A small network was shown many inputs. Here are its activations along a few directions, one row for each input.
Each table varies a few parts of the input and shows all the possible inputs, shuffled.
A made-up example of a description, with smaller parts first: values(2) and (point or ring(9) or (line(6) and ring(8))).
Shared parts are said once, and a part with two or three values counts as separate values.
(in the rows, 128 means zero)

Other details of the inputs vary at random and push rows far along two fixed directions, the same in every table; ignore that.

Table:
row 1: [144 129 111 136  95 177 215  81  86  78  57 118 137 141 195 136]
row 2: [ 88 101 192 100 146 107  80 114 143 117 212 152 115 157  59 146]
row 3: [141 120  91 105 114 104  48 157 160  77 126 152 137 184 151 121]
row 4: [121 118 116  89 169  74  57 149 171 169 182 118 124 133 124 114]
row 5: [152 128 129 108 151 101  91 126 167 141 159 106 120 159 109 111]
row 6: [116 120 129 119 161 121 122 152 150 168 146 124 132  92  85 122]
row 7: [138 134  76 120 100 125 111 117 115  63 103 138 130 160 164 134]
row 8: [144 109 167 145 172 126 145 145 154 212 160 109 145  62 105 129]
row 9: [103  84 225 152 154 150 157  84 125 169 202 129 115 114  93 158]
row 10: [140 116 135 127 163 135 135 112 154 186 158 111 145 101 143 135]
row 11: [143 149 135 101 155  92  59 157 164 126 151 128 108 168 107 105]
row 12: [115 125  81 153  79 141 135 153  99  77  81 140 122 111 138 131]
row 13: [122 149 124 146  93 169 208 109  69  94  48 136 135 121 159 117]
row 14: [147 141 133 133 115 152 127 144 122  98 101 140 119 157 155 126]
row 15: [104 165  79 132  79 122 101 169 107  54  97 163 118 141 126 103]
row 16: [114  91 234 159 136 169 220  39  82 189 174  90 131  79 109 175]
row 17: [133 119 110  98 164  78  71 134 178 154 175 122 119 124 116 124]
row 18: [118 159 101 106 107  91  67 183 132  75 122 160 111 174 107  84]
row 19: [120 124  81 145  89 137 135 122 100 106  87 133 136 107 155 136]
row 20: [118 153 110 162  95 155 179 128  81 100  75 122 123 141 138 131]
row 21: [154 123 158 132 156 146 154 109 154 172 146  94 131 127 142 127]
row 22: [140 117 147 124 165 134 178 109 134 210 142 109 156  70 104 163]
row 23: [151 136 183 166 146 170 203 107 114 239 126 105 148  57 110 130]
row 24: [138 140 125 137 110 169 181 108  86  85  58 133 123 146 168 139]
row 25: [111 118 103  81 163  83  58 148 187 135 166 129 118 136 110 119]
row 26: [ 93 148  88 127  88 122 102 172 113  54  79 169 120 149 123 105]
row 27: [150 124 155 158 168 160 225  94  96 222 141  95 143  36 116 132]
row 28: [130 146 130 142  99 143 139 159 119 104  97 148 124 142 130 115]
row 29: [123 150 152 145 152 113 134 136 131 201 139 112 131  96  98 117]
row 30: [ 95 102 179 114 127  94  59 111 136  90 205 161 108 159  75 124]
row 31: [142 134  99 129  95 178 206  87  88  81  70 130 145 132 199 170]
row 32: [135 125  96 128 111 129 134 111 115  95 104 119 135 155 176 143]
row 33: [150 128 107 135  90 147 157 112 105  91  91 111 124 160 171 134]
row 34: [124 112 120 119 150  99  64 161 180 168 169 137 133 114  98 118]
row 35: [120 128  74 120 100 101  96 149 123  76 115 152 139 126 143 118]
row 36: [131 144 134 114 150  95  55 161 167 133 143 113 107 176 106 114]
Each input here is: values(4) and (point or ring(8)).
The inputs of row 36 and row 24 match in every part but the values(4) part. If row 4 is changed in the same way as row 36 into row 24, which row does it become?
> row 25
Change only the values(4) part in row 23. List by row number the other rows that result.
> row 15, row 26, row 29
Which other rows agree with row 11 in the values(4) part? List them by row number.
> row 5, row 7, row 15, row 17, row 18, row 27, row 30, row 35
Start at row 3 and move only the ring(8) part, one step at a time. The first step leads to row 21. Which rows follow, in order?
> row 14, row 28, row 23, row 8, row 34, row 10

Table:
row 37: [134 111 162 113 159 112  99 107 159 153 189 123 114 139 112 141]
row 38: [143 115 134 136 122 164 186  69 100 113 119 114 139 135 176 154]
row 39: [104 137 137 127 125 116 111 153 113 129 131 136 130 107  98 103]
row 40: [146 120 139 102 177 109 107 124 176 180 157  94 127 143 131 120]
row 41: [146 139  91 112 138 122 136 127 143 130 118 118 126 137 155 124]
row 42: [113 131 123 126 109 106  96 165 129 113 137 165 130 120  90 106]
row 43: [152 131 127 129 169  95 100 147 165 190 145 107 135 116 114 114]
row 44: [112 145  51 115  85 105  66 196 128  51  78 158 135 155 137 114]
row 45: [130 130 119 124 172  95 110 156 160 193 143 110 129 102  96 124]
row 46: [113 117 148 149 106 168 188  91  84 116 114 126 122 105 133 145]
row 47: [146 133 125 121 162  94 108 145 171 195 143 105 133 120 112 109]
row 48: [121 112 176 116 156 113 101 116 156 152 178 132 112 130  97 134]
row 49: [155 137 104 132 121 157 189 103 113 142  88 110 143 114 177 144]
row 50: [104 112 151 129 121 124 103 134 123 108 139 144 122 137 101 135]
row 51: [145 121 135 133 115 163 181  59  97 124 113 118 142 132 174 160]
row 52: [106 149  71 121  94 117  78 196 123  57  84 176 116 158 121  91]
row 53: [155 125 142 110 178 111 110 128 180 179 156 102 127 149 127 128]
row 54: [141 131 113 121 173  90 112 146 167 185 142 111 122 119 117 114]
row 55: [145 121 137 143 118 165 186  72 102 119 119 112 137 144 172 155]
row 56: [122 137 140 138 116 123 132 153 105 117 116 145 125 114 106 110]
row 57: [137 114 172 112 165 113 104 104 158 160 187 111 120 145 100 142]
row 58: [129 116 137 138 113 164 188  69  99 110 128 113 128 125 159 160]
row 59: [117 120 156 158 102 171 182  95  84 118 115 131 124 104 138 143]
row 60: [131 158  63 105  97 106  74 166 138  50  89 146 118 182 171 108]
row 61: [151 119 136 102 178 110 110 123 183 182 156 105 134 140 126 139]
row 62: [151 116 141 141 120 168 180  73  98 113 120 120 144 134 178 155]
row 63: [103 152  67 114  84 117  73 187 117  47  83 178 131 145 130 102]
row 64: [148 141 123 125 171  89  96 150 170 188 149 108 127 127 104 112]
row 65: [ 86 122 103 121  84 105  77 176 106  24 118 174 122 162 113 105]
row 66: [122 134 132 124 169 106 110 157 159 183 151 127 127  95  84 110]
row 67: [119 125 157 156 102 163 190 109  76 122 114 133 137 102 118 136]
row 68: [138 135 109 157 119 155 177 132  99 154  84 114 140  85 152 137]
row 69: [124 134 138 134 167 110 108 160 159 186 154 127 129  92  87 114]
row 70: [131 118 143 140 102 166 187  71 103 116 125 112 131 129 160 155]
row 71: [128 129 163 146 111 165 187  73  84 113 107 123 122 119 145 147]
row 72: [ 97 125 102  93  78 111  46 148 124  11 122 168 109 183 130 119]
row 73: [ 94 138 108 129  82 121  73 155 102  23 113 175 109 179 122 113]
row 74: [155 126 127 114 171 106 111 137 178 190 158 103 129 127 127 122]
row 75: [103 121 173 122 143 102  94 148 147 168 181 134 124 111  72 119]
row 76: [133 153 101 135 124 121 129 153 126 141 101 125 131 122 124 121]
row 77: [158 121 115 140 127 166 185  94 122 131 105 104 142 125 180 149]
row 78: [114 119 160 160  98 166 178 115  82 128 118 128 136  91 128 138]
row 79: [121 119 159 141 101 166 190  81  99 115 112 125 129 122 145 148]
row 80: [110 123 124 126 109 116  86 168 125 110 132 142 125 112  91 113]
What is each input in this table made of?
> values(4) and ring(11)
The inputs of row 54 and row 47 match in every part but the values(4) part. If row 38 is changed in the same way as row 54 into row 47, which row does it become?
> row 51
